A small network was shown many inputs. Here are its activations along a few directions, one row for each input.
In each table, some parts of the input vary, and every possible input appears once, in random order.
A made-up example of a description, with smaller parts first: one of 8 places around a ring, together with either a single point or one of 11 places along a line or (one of 3 separate values, together with one of 6 places along a line).
Shared parts are said once, and a part with two or three values counts as separate values.
(in the rows, 128 means zero)

Other details of the inputs vary at random and push rows far along two fixed directions, the same in every table; ignore that.

A family of inputs:
x1: [107  70 157 120 156 193  84 124 138 127 118  74 147]
x2: [158 125  77  94 113 122 144 175 128 134 193 117 166]
x3: [112  57 147 125 162 192  87 124 136 115 110  86 151]
x4: [ 99 137 167 156 127 131 148  66 136 124  60 151  82]
x5: [113  67 153 125 162 194  89 124 140 124 117  77 149]
x6: [157 116  67  95 119 120 143 185 127 138 183 119 156]
x7: [119 201 164 196 148  71  92 107 116 102 110 142  85]
x8: [117 192 160 199 153  76  89 120 114 108 110 151  71]
x9: [150 135  84  89 106 119 127 190 126 157 185 116 159]
x10: [152 133  91  87 105 117 127 185 120 150 188 122 168]
x11: [161 195  91 116 104  51 210 116 121 141 128 186  94]
x12: [113 134 176 151 143 125 152  58 128 123  62 154  92]
x13: [162 119  75  89 117 118 144 173 123 126 189 122 169]
x14: [114 130 168 150 148 124 152  61 129 123  55 153  86]
x15: [111 129 173 154 145 124 151  64 127 128  61 156  88]
x16: [116  73 156 121 160 195  89 119 142 119 118  74 154]
x17: [102  77 159 124 134 198  72 126 138 121 116  83 160]
x18: [110  66 142 127 153 197  90 123 147 110 109  79 148]
x19: [153 186  93 129  90  53 209 118 114 135 135 201 101]
x20: [126 132 155 166 172 134  29 166 122 101 162  72 142]
x21: [152 117  72 102 110 123 144 185 129 135 189 123 160]
x22: [144 125  82  97  96 120 127 191 123 145 186 129 165]
x23: [110 132 164 154 135 130 153  56 133 110  55 155  90]
x24: [116  74 147 119 156 197  90 113 146 109 113  74 154]
x25: [108 138 165 158 131 134 153  59 137 117  60 149  88]
x26: [146 123  83  95 102 118 126 192 120 153 185 129 162]
x27: [101 128 172 155 134 125 145  68 126 128  61 158  85]
x28: [152 122  85  90 107 117 139 174 119 134 196 123 169]
x29: [143 132  78  96  95 123 128 192 131 148 184 121 161]
x30: [105  89 158 118 138 198  73 123 146 126 116  73 158]
x31: [148 205 103 119  78  49 194 120 115 151 132 198 103]
x32: [156 189  97 124  95  50 209 113 114 138 137 199 103]
x33: [147 189  97 125  84  51 205 118 112 138 136 199  99]
x34: [156 192  84 123  92  57 210 117 123 133 128 189  95]
x35: [103  66 152 125 151 195  83 127 139 125 116  79 146]
x36: [105 127 168 161 134 129 152  65 132 118  60 161  90]
x37: [155 128  84  87 113 118 140 179 123 143 193 114 161]
x38: [154 109  77 100 118 117 142 186 118 140 190 131 162]
x39: [109  63 148 130 157 195  88 127 141 122 115  81 148]
x40: [109  68 164 118 156 191  83 119 133 119 121  79 157]
x41: [108  88 161 115 144 195  73 127 144 132 115  72 155]
x42: [105 145 173 148 129 130 148  56 135 122  63 145  88]
x43: [110  58 146 128 155 195  88 122 140 107 111  87 153]
x44: [161 189  95 116 104  47 210 115 114 139 129 194  99]
x45: [145 131  79  94 101 121 126 193 127 155 183 121 157]
x46: [102 141 169 154 125 133 149  60 135 120  61 147  86]
x47: [146 113  79  98 105 118 139 185 120 135 192 129 163]
x48: [100 155 170 152 114 133 138  68 139 131  57 148  89]
x49: [152 116  85  91 116 114 138 183 115 145 193 124 161]
x50: [150 128  88  90 106 116 127 189 119 155 187 125 163]
x51: [114 137 164 149 146 127 153  62 135 126  53 145  81]
x52: [112 195 158 202 148  78  92 118 116 102 110 151  77]
x53: [124 194 165 195 156  71  89 117 114 111 111 145  72]
x54: [115 132 146 175 163 142  31 166 122  93 161  77 145]
Each input here is: one of 6 places around a ring, together with either a single point or (one of 2 separate values, together with one of 4 places along a line).
Q: The inputs of x53 and x20 match in every part but the place on the ring of 6. If x50 is changed in the same way as x53 into x20, which row does it become?
A: x10
Q: Which other rows does x21 become when the place on the line of 4 takes its other values? List them by row number.
A: x4, x18, x29
Q: Which other rows does x30 become when the choice among 2 separate values takes its other values? List them by row number.
A: x31
Q: Start at x13 and move only the place on the ring of 6, one step at a time. The first step leads to x23. Which rows follow, in order?
A: x43, x3, x14, x44
Q: Which other rows agree with x46 in the place on the ring of 6? List them by row number.
A: x17, x19, x23, x25, x33, x34, x48, x54
Q: Which other rows does x37 become when the choice among 2 separate values takes its other values? List them by row number.
A: x40

A family of inputs:
x55: [113  61  91  82 120 181  70 221 126 155 194  71 180]
x56: [126  61  89 106 119 188  64 228 137 155 191  86 197]
x57: [136  93  80  85 109 194  62 203 150 116 188  57 209]
x58: [166 162  84  87 109  70 187 184 115 185 170 168 133]
x59: [141 105 138 133 153 152  18 220  96 100 229  54 202]
x60: [126 196 163 147 105 105 179  46 144 137  60 161  66]
x61: [165 156  84  84  81  65 178 152 105 137 191 174 144]
x62: [111 161 174 152 115  96 174  74 130 163  54 187  54]
x63: [121 206 174 212 189  70 118  71 116  84  80 179  34]
x64: [189 148  58 109 141  61 207 157 115 137 182 154 137]
x65: [ 91 164 173 171 104  97 179  50 120 125  73 190  75]
x66: [ 99 201 153 147  97 101 172  51 139 127  52 161  61]
x67: [146 162  62 107  75  71 155 194 115 165 161 184 130]
x68: [112 102 187 124 168 210  94  71 154 127  73  65 142]
x69: [115  62  95  97 122 186  78 222 132 162 202  72 181]
x70: [170 151  44 141 109  71 184 181 123 114 178 177 131]
x71: [134 199 159 122 126  97 182  41 133 137  48 159  79]
x72: [133 149 148 159 144  81 190  48 125 104  54 177  53]
x73: [159 150  49 131 112  69 196 174 118 123 190 160 117]
x74: [ 79  63 189 151 140 205  63  86 133  91  74 106 154]
x75: [173 190  69  76  77  79 175 156 127 145 176 143 131]
x76: [166 161  81  72 108  65 180 181 109 178 163 167 132]
x77: [143  57 112  86 123 180  88 184 126 126 217  78 207]
x78: [ 69  64 194 142 143 203  76  79 130 100  86  93 139]
x79: [106 206 187 205 146  58  95  80 103 151  60 166  45]
x80: [ 83 130 222 181 184 171   6  99 161  92  87  40 126]
x81: [171 159  84  75 103  61 186 146 102 145 186 172 157]
x82: [110 202 152 172  96 106 166  58 151 126  47 176  76]
x83: [127  95  88  92 113 196  83 197 149 133 207  44 194]
x84: [171 159  87  90 104  66 192 148 107 152 193 172 158]
x85: [113  52 175 160 186 195 101  80 145  94  81  82 117]
x86: [188 148  55  94 139  56 201 154 110 130 175 154 137]
x87: [ 81  64 193 166 141 210  69  88 139  98  81 107 155]
x88: [ 89  63 194 123 153 199  72 101 139 139  65  92 115]
x89: [ 87  54 163 159 179 195  91  87 139  82  75  81 112]
x90: [ 98  55 158 168 176 199  77  95 144  73  64  97 127]
Q: The inputs of x55 and x78 match in every part but one. If x69 is changed in the same way as x55 into x78, which row does it become?
A: x65
Q: What is each input in this table made of?
A: one of 4 separate values, together with either a single point or (one of 2 separate values, together with one of 4 places along a line)
Q: Which other rows does x64 become when the choice among 4 separate values takes its other values? List them by row number.
A: x58, x68, x84
Q: Which other rows does x86 become when the place on the line of 4 takes its other values? List them by row number.
A: x72, x89, x90

A family of inputs:
x91: [133 118  93 109 100 125 113 184 116 139 180 129 166]
x92: [128 160 154 138 138 108 128 107 125 136 103 131 106]
x93: [132 151 107 123  99  86 147 153 114 153 152 167 124]
x94: [111 108 129 131 113 154  99 145 132 122 129 118 142]
x95: [143 143 112 115 135 129 110 158 130 135 155 102 143]
x96: [144 128  98 139 133 113 142 142 130 114 146 131 129]
x97: [140 112 113  99 115 143 139 140 127 132 155 123 163]
x98: [123 103 126 111 124 163 128 121 139 121 129 108 153]
x99: [126 115 114 119 120 131 113 168 122 151 156 124 139]
x100: [124 153 142 137 124 128 115 107 132 116 120 122 120]
x101: [102  90 177 162 163 165 103  82 126  94  87 114 119]
x102: [108  91 163 160 176 164 102  90 138 106  76 107 109]
x103: [ 96  93 169 135 148 186 115  73 151 115  66  98 119]
x104: [141 171 125 147 127  58 184 103 109 123 115 194  84]
x105: [141 111 101  95 125 140 140 148 133 141 146 109 145]
x106: [130 170 151 135 117  84 193  62 124 147  62 184  69]
x107: [155 107  97  83 115 132 138 168 124 145 180 120 169]
x108: [103 124 177 151 154 173  83  85 147 110  80  92 115]
x109: [149 108  85 122 128 127 125 172 122 108 187 112 160]
x110: [156 115  89 113 143 109 131 175 116 127 177 127 145]
x111: [125 125 146 125 133 145  93 129 129 119 143  99 149]
x112: [148 225 126 137  99  25 193 103 112 147 120 198  81]
x113: [107 109 138 140 123 159 102 137 141 126 113 115 127]
x114: [109 142 139 147 121 123 135 119 131 143  98 147  95]
Q: What is each input in this table made of?
A: one of 4 separate values, together with one of 6 places around a ring
Q: The inputs of x109 and x100 match in every part but the choice among 4 separate values. If x96 is changed in the same way as x109 into x100, which row does it become?
A: x108
Q: Which other rows does x102 become when the choice among 4 separate values takes its other values? List them by row number.
A: x95, x105, x114
Q: Start at x106 and move only the place on the ring of 6, one step at a time. The first step leads to x105. Which rows follow, in order?
A: x103, x98, x97, x107

A family of inputs:
x115: [134 163 147 152 137  72 205  48 112 107  92 188  77]
x116: [129  36 115  82 128 193  73 207 116 151 213  71 214]
x117: [130 205 138 123 103  96 190  65 151 156  70 166  70]
x118: [106  52 194 140 189 204  84  53 136  80  65  86 132]
x119: [175 192  37  61  66  72 189 196 128 161 212 148 173]
x120: [151 174 132 139 149  75 213  63 126 125  69 171  55]
x121: [ 76  53 204 139 166 209  77  81 136 143  47  92 133]
x122: [138 170 132 142 145  69 209  55 119 115  70 182  76]
x123: [159 199  76 110 107  25 116 240  96 155 235 159 130]
x124: [ 80  53 175 163 162 221  85  92 160 109  47  79 103]
x125: [139  38 107  71 125 193  64 212 118 149 199  75 215]
x126: [114 160 131 165  93  84 179  79 128 114  69 207  73]
x127: [113 102 215 206 218 171  31  88 142  80  83  66 123]
x128: [110 216 141 214 132  68 121 109 109 106  96 191  58]
x129: [104 157 137 175  96  84 188  75 126 116  84 203  72]
x130: [173 185  55  71  57  76 188 190 119 151 229 151 172]
x131: [ 80 131 214 175 161 182  11  81 140 101  76  43 115]
x132: [124  39  70 100 128 195  79 218 141 117 195  65 206]
x133: [180 156  40  68  89  66 186 215 114 197 209 160 138]
x134: [144  78 101  62 108 204  71 194 142 125 201  54 224]
Q: What is each input in this table made of?
A: one of 4 separate values, together with either a single point or one of 4 places along a line
Q: Which other rows does x125 become when the choice among 4 separate values takes its other values? List them by row number.
A: x118, x126, x134
Q: Start at x120 and move only the place on the line of 4, one step at a time. The first step leads to x122. Which rows follow, in order?
A: x118, x115
